A small network was shown many inputs. Here are its activations along a few directions, one row for each input.
Each table varies a few parts of the input and shows all the possible inputs, shuffled.
A made-up example of a description, with smaller parts first: one of 2 separate values, together with either a single point or one of 9 places along a line or (one of 5 places around a ring, together with one of 6 places along a line).
Shared parts are said once, and a part with two or three values counts as separate values.
In the rows, zero is written as 128.

Other details of the inputs shift rows strongly along three fixed directions, in all tables alike. That doesn't count.

A family of inputs:
x1: [ 86 117 104 154 112  56 132 137 103 110 130 134 140]
x2: [135  64  95 174 138  74 112 140 107 112 136 111 105]
x3: [144 137 214 104  81 155 105 145 140  88 109 122 124]
x4: [144 136 215  98  78 156 103 154 129  89 113 122 126]
x5: [107  74  91 161 142  59 100 145 127 120 112 105  92]
x6: [131  94  44 111 203 225 110 129 168 145 136 136  85]
x7: [ 86 124 112 167 109  58 130 121 109 115 138 122 123]
x8: [146 182 137 118 131 123 218 110 128 213 142 117 188]
x9: [152  61  55  92 207 214  93 117 143 131 136 100 104]
x10: [144 127  82 103 181 198 132 118 151 146 131 130  93]
x11: [130 164 181  95  85 166 108 131 104  73 115 144 129]
x12: [134 147 158  96 113 188 102 144 112  58 116 144 104]
x13: [ 90 132 116 160 105  51 119 121 110 124 128 134 123]
x14: [ 95 121 107 173 135  51 146 145 105 111 139 126 122]
x15: [123 161 206 116  85 167 118 139 133  80 121 157 128]
x16: [119 111 127 166 125  42  96 125 109 138 118 108 142]
x17: [157 121 115 114 163 133 170 101 138 216 146  94 181]
x18: [144 111  50 104 202 223 110 124 155 136 132 125  74]
x19: [ 87 125 105 154 102  56 129 128  94 109 131 127 141]
x20: [ 83  98  88 165 136  77 118 132 122 104 139 127 100]
x21: [178 136 205 118  78 153  85 139 130  95 110 147 130]
x22: [141 159 104 110 149 147 199  99 132 213 147 111 168]
x23: [146 177 136 125 141 121 224 107 151 209 144 127 193]
x24: [148 193 146 109 118 118 203  90 137 227 129 128 192]
x25: [147 138 207  89  76 157 105 153 125  82 102 128 141]
x26: [ 94 104  64 179 161  63 112 144 120 107 128 130  94]
x27: [148 134 210 108  98 155  84 124 125  86 120 123 130]
x28: [149 143 205 100  82 157  82 152 142  94  99 131 121]
x29: [185  87 102 109 165 192 117 117 158 154 130 128 109]
x30: [150 185 143 108 127 123 224 114 136 202 136 135 216]
x31: [ 98 142 113 167 111  50 116 126 100 122 119 126 120]
x32: [ 88 103  76 171 145  72 119 122 104 103 133 111  88]
x33: [134 167 192 111  98 170 116 134 123  74 120 142 109]
x34: [167 160 163 110 129 108 177  91 145 234 128 111 208]
x35: [118 139 143 109 106 175  67 133 132  78 123 147  92]
x36: [151 188 147 117 132 115 213 108 152 217 133 140 195]
x37: [ 86 116 112 159 116  63 131 139 109 117 141 129 124]
x38: [123 161 194  97  76 174 101 133 119  81 133 146 122]
x39: [ 83  95  75 164 142  65 106 133 123 114 131 135  94]
x40: [132 113  84  98 169 209 143 129 146 137 134 139 128]
x41: [124 164 185 106  83 156  92 138 137  94 119 160 126]
x42: [139  95 136 180 108  49 132 129 110 121 127 117 133]
x43: [176  50  50 105 193 216 110 126 146 127 136 116  96]
x44: [123  78  45 111 206 226 122 134 155 131 150 127  79]
x45: [ 91 127 123 171 117  53 129 137 116 122 120 145 125]
Each input here is: one of 5 places along a line, together with either one of 3 separate values or one of 6 places around a ring.
Question: The inputs of x27 and x9 match in every part but the place on the line of 5. If x3 is changed in the same way as x27 into x9, which row does it become?
Answer: x25
Question: Change only the choice among 3 separate values in x5. List by row number the other rows that result.
Answer: x29, x34

A family of inputs:
x46: [175 169 160 105 123 145 163 114 156 213 126 112 167]
x47: [135 197 162  86  96 163 173 104 149 192 123 139 194]
x48: [ 99 149 116 166 100  35 175 106  83 158 135 129 166]
x49: [158 118 134  76 134 185 105 124 135 132 127 122 135]
x50: [153  77  96 128 162 171 103 137 147 113 128 135  90]
x51: [ 78 125  83 159 131  42 138 126 123 151 137 122 114]
x52: [103 161 173 113  85 123 102 138  97  84 123 150 139]
x53: [160 111 140 100 134 186 106 111 123 116 133 126 128]
x54: [ 91  94  80 147 169 118 129 146 118  89 135 124  92]
x55: [155 156 179 144  95  61 134 131 121 137 115 136 153]
x56: [102 149 193 128  83 133  88 146  93  24 124 138  96]
x57: [136  96 165 132  99 146  79 165 128  52 121 137  96]
x58: [129  77  57 156 176  91 156 114 118 160 136  83 128]
x59: [106 160 184 157  73  71 119 151 106  66 117 169 128]
x60: [106 114 133 159 106  55 104 126 118 130 118 111 149]
x61: [131 110  79 118 183 213  77 138 145  76 129 149  49]
x62: [160 102 128 100 151 197 148 127 150 145 122 113 131]
x63: [135 112 101 125 157 125 140 111 158 192 135 102 141]
x64: [ 95 110  39 171 186  95 138 116 133 166 139 116  94]
x65: [154 174 159  90 118 206 183 130 158 163 138 148 168]
Question: The inputs of x52 and x49 match in every part but one. If x48 is changed in the same way as x52 into x49, which row does it become?
Answer: x53
Question: Describe the family of inputs behind these rows.
Answer: one of 2 separate values, together with one of 10 places around a ring
Question: Change only the choice among 2 separate values in x56. List by row number the other rows that result.
Answer: x58
Question: Change only the choice among 2 separate values in x57. List by row number the other rows that result.
Answer: x65
